A small network was shown many inputs. Here are its activations along a few directions, one row for each input.
In each table, some parts of the input vary, and every possible input appears once, in random order.
Descriptions start from the smaller parts, as in this example, which fits no table here: ring(5) and (point or ring(11) or (values(3) and line(6))).
Shared parts are said once, and a part with two or three values counts as separate values.
In the rows, zero is written as 128.

Other details of the inputs shift rows strongly along two fixed directions, in all tables alike. That doesn't count.

A family of inputs:
x1: [142 119 126 109 129 108 134 128 120 123 121 119 129 134]
x2: [146 111 118 116 146 144 113 125 110 128 123 150 146 112]
x3: [103 139 137 144 122 144 122 122 142 130 135 131 127 122]
x4: [110 147 135 150 124 137 119 123 126 129 132 137 111 131]
x5: [134 118 118 119 158 130 112 129 107 131 124 130 145 129]
x6: [139 115 119 119 155 132 120 129 118 138 128 134 146 130]
x7: [105 140 129 148 120 143 121 124 138 125 135 129 122 122]
x8: [149 115 130 114 126 116 147 134 127 127 122 118 129 133]
x9: [129 118 116 115 161 135 117 125 110 128 115 127 150 126]
x10: [102 142 138 138 124 138 128 111 141 130 131 132 115 130]
x11: [131 119 121 117 157 129 116 128 109 131 119 127 150 125]
x12: [125 117 118 111 163 135 123 122 113 127 119 125 152 124]
x13: [146 119 125 112 130 116 140 134 121 120 116 119 130 132]
x14: [110 143 132 149 121 140 112 129 133 135 141 138 122 124]
x15: [151 117 131 115 127 115 146 135 128 130 123 123 133 132]
x16: [102 144 135 137 118 134 114 120 141 131 138 133 126 121]
x17: [149 116 121 117 129 117 145 135 120 124 121 118 127 133]
x18: [154 120 129 118 122 112 142 141 121 132 123 122 128 131]
x19: [157 119 125 119 124 112 138 142 118 132 128 125 124 135]
x20: [103 143 132 143 119 140 117 124 139 121 131 130 124 122]
x21: [108 141 135 149 122 143 120 125 142 135 137 136 128 122]
x22: [111 142 135 149 126 143 126 120 133 133 134 137 111 133]
x23: [150 118 122 117 127 116 141 137 120 123 117 119 127 134]
x24: [120 118 115 104 166 131 113 115 114 126 115 127 152 127]
x25: [142 118 121 107 132 112 137 127 123 120 117 119 129 135]
x26: [110 145 140 148 126 141 129 120 137 136 131 138 119 128]
x27: [168 127 140 138  36  83 164 164 159 110 143 104  89 133]
x28: [132 115 112 117 161 135 120 126 110 129 124 128 144 130]
x29: [153 114 127 119 124 116 147 137 125 130 123 119 126 134]
x30: [108 142 126 148 122 143 112 126 134 125 136 134 118 127]
x31: [153 115 118 119 127 116 143 137 119 124 126 121 121 137]
x32: [103 140 135 139 120 137 118 118 147 132 138 135 127 124]
x33: [158 116 125 121 125 115 142 139 125 133 129 127 125 138]
x34: [ 99 140 129 138 120 137 120 116 143 122 137 128 122 124]
x35: [141 116 121 107 135 114 141 125 123 122 121 118 129 134]
x36: [110 137 131 150 123 145 117 125 138 133 140 136 120 127]
x37: [124 114 120 106 163 133 120 116 119 134 121 127 152 128]
x38: [103 144 136 144 119 137 115 125 135 125 134 130 126 120]
x39: [110 146 130 148 124 141 121 122 130 125 130 136 109 133]
x40: [135 119 123 117 151 129 120 132 113 137 123 128 149 124]
x41: [168 124 138 132  38  84 168 156 171 116 148 108  91 136]
x42: [144 117 124 112 132 117 145 132 121 121 120 118 130 132]
x43: [150 119 127 120 125 111 138 138 117 126 121 120 128 132]
x44: [106 149 143 143 122 137 126 122 133 132 130 135 119 124]
x45: [121 140 134 146 118 153 119 117 126 127 131 159 114 114]
x46: [146 120 128 108 126 108 138 131 124 129 124 121 130 132]
x47: [106 141 138 144 120 141 121 124 145 132 137 134 129 121]
x48: [130 120 125 111 156 130 119 128 114 135 121 128 153 122]
x49: [100 143 133 139 119 132 112 118 138 124 135 130 124 123]
x50: [107 138 134 148 121 145 121 124 140 132 135 132 124 123]
Description of these inputs: values(2) and (point or (line(4) and ring(6))).
The inputs of x49 and x1 match in every part but the values(2) part. If x40 is changed in the same way as x49 into x1, which row does it become?
Answer: x18
The inputs of x23 and x9 match in every part but the values(2) part. If x31 is changed in the same way as x23 into x9, which row does it become?
Answer: x28
Change only the values(2) part in x32. List by row number the other rows that result.
Answer: x41

A family of inputs:
x51: [ 92 167 151 170  78 143 132 118 168 126 147 138  88 128]
x52: [ 83 136 125 124 211 163  99  88  98 140 113 143 150 132]
x53: [133 126 130 122 131 118 136 132 128 133 125 124 126 137]
x54: [128 120 124 115 124 119 126 127 138 124 132 121 137 126]
x55: [141 123 123 128 124 124 120 137 127 129 127 130 134 128]
x56: [140 122 128 127 125 127 129 136 123 128 132 129 132 121]
x57: [133 124 130 127 131 120 136 130 125 126 126 116 126 135]
x58: [130 127 122 120 127 122 135 130 122 119 122 119 124 133]
x59: [137 129 133 122 130 124 141 129 131 130 123 124 130 131]
x60: [134 125 133 124 128 119 140 127 125 126 122 125 129 129]
x61: [140 119 118 129 124 130 127 136 127 130 131 128 133 124]
x62: [131 130 125 122 129 119 135 132 122 118 123 119 126 132]
x63: [132 126 131 124 132 121 140 133 130 128 125 122 128 134]
x64: [135 123 129 121 127 119 138 122 126 125 124 129 125 131]
x65: [139 119 125 125 123 131 130 134 123 129 131 129 130 122]
x66: [132 123 127 122 130 124 140 131 130 129 123 122 126 134]
x67: [133 123 127 121 132 121 138 129 131 128 127 126 124 137]
x68: [141 123 121 129 125 124 123 138 125 133 132 130 134 126]
x69: [120 139 133 147 108 133 122 134 137 134 143 135 118 124]
x70: [132 121 126 125 129 123 136 128 125 126 125 116 124 135]
x71: [131 131 125 120 127 117 131 131 121 123 123 121 125 135]
x72: [140 119 120 129 123 130 124 136 129 126 125 128 133 126]
x73: [142 120 118 128 126 127 125 134 128 129 134 132 132 126]
x74: [133 128 128 122 129 119 135 130 125 124 122 121 125 127]
x75: [139 118 122 127 125 131 130 136 126 131 133 129 132 124]
x76: [141 120 125 124 125 128 128 132 124 128 134 133 128 124]
x77: [141 122 122 131 126 127 126 139 126 129 132 128 136 124]
x78: [106 140 136 139 141 147 107 118 122 133 127 144 131 122]
x79: [140 123 128 125 124 125 126 135 121 133 133 131 131 124]
x80: [141 119 120 127 125 127 122 134 130 125 128 132 132 128]
x81: [ 73 176 154 172 106 155 117 108 155 136 140 145 100 126]
x82: [134 126 124 119 129 119 133 125 127 124 124 125 121 130]
x83: [127 122 128 118 125 119 128 131 136 125 131 116 141 124]
x84: [133 124 130 125 130 118 132 129 123 131 127 118 124 138]
x85: [139 121 125 129 127 127 129 138 125 131 134 128 134 124]
x86: [126 119 124 116 123 122 129 129 137 125 129 117 139 124]
x87: [102 149 142 161  92 147 119 126 148 123 140 139 105 119]
x88: [ 84 131 122 116 233 179  82  85  85 142 106 162 170 120]
x89: [ 74 169 151 178 104 162 106 115 150 126 143 149 105 115]
x90: [127 123 128 116 123 116 125 130 134 129 131 118 139 126]
x91: [136 126 130 120 128 127 141 127 131 130 122 124 128 132]
x92: [140 122 124 130 125 126 124 138 128 125 126 128 136 126]
x93: [133 126 125 120 127 122 136 128 126 125 121 121 123 128]
x94: [134 126 132 122 126 117 136 126 124 130 122 127 127 131]
x95: [133 122 129 122 126 122 140 125 126 126 121 125 127 129]
x96: [132 128 122 119 128 120 133 127 123 118 125 123 122 135]
x97: [140 119 122 126 126 128 128 134 127 130 136 133 130 126]
x98: [134 129 128 120 127 116 131 129 124 129 122 123 123 130]
The inputs of x66 and x63 match in every part but one. If x93 is changed in the same way as x66 into x63, which row does it become?
Answer: x74
The inputs of x84 and x70 match in every part but one. If x78 is changed in the same way as x84 into x70, which row does it become?
Answer: x87
What is each input in this table made of?
Answer: line(4) and (point or line(5) or line(6))
Change only the line(4) part in x72. List by row number the other rows that result.
Answer: x55, x80, x92
Change only the line(5) part in x56. List by row number the other rows that result.
Answer: x77, x85, x89, x92
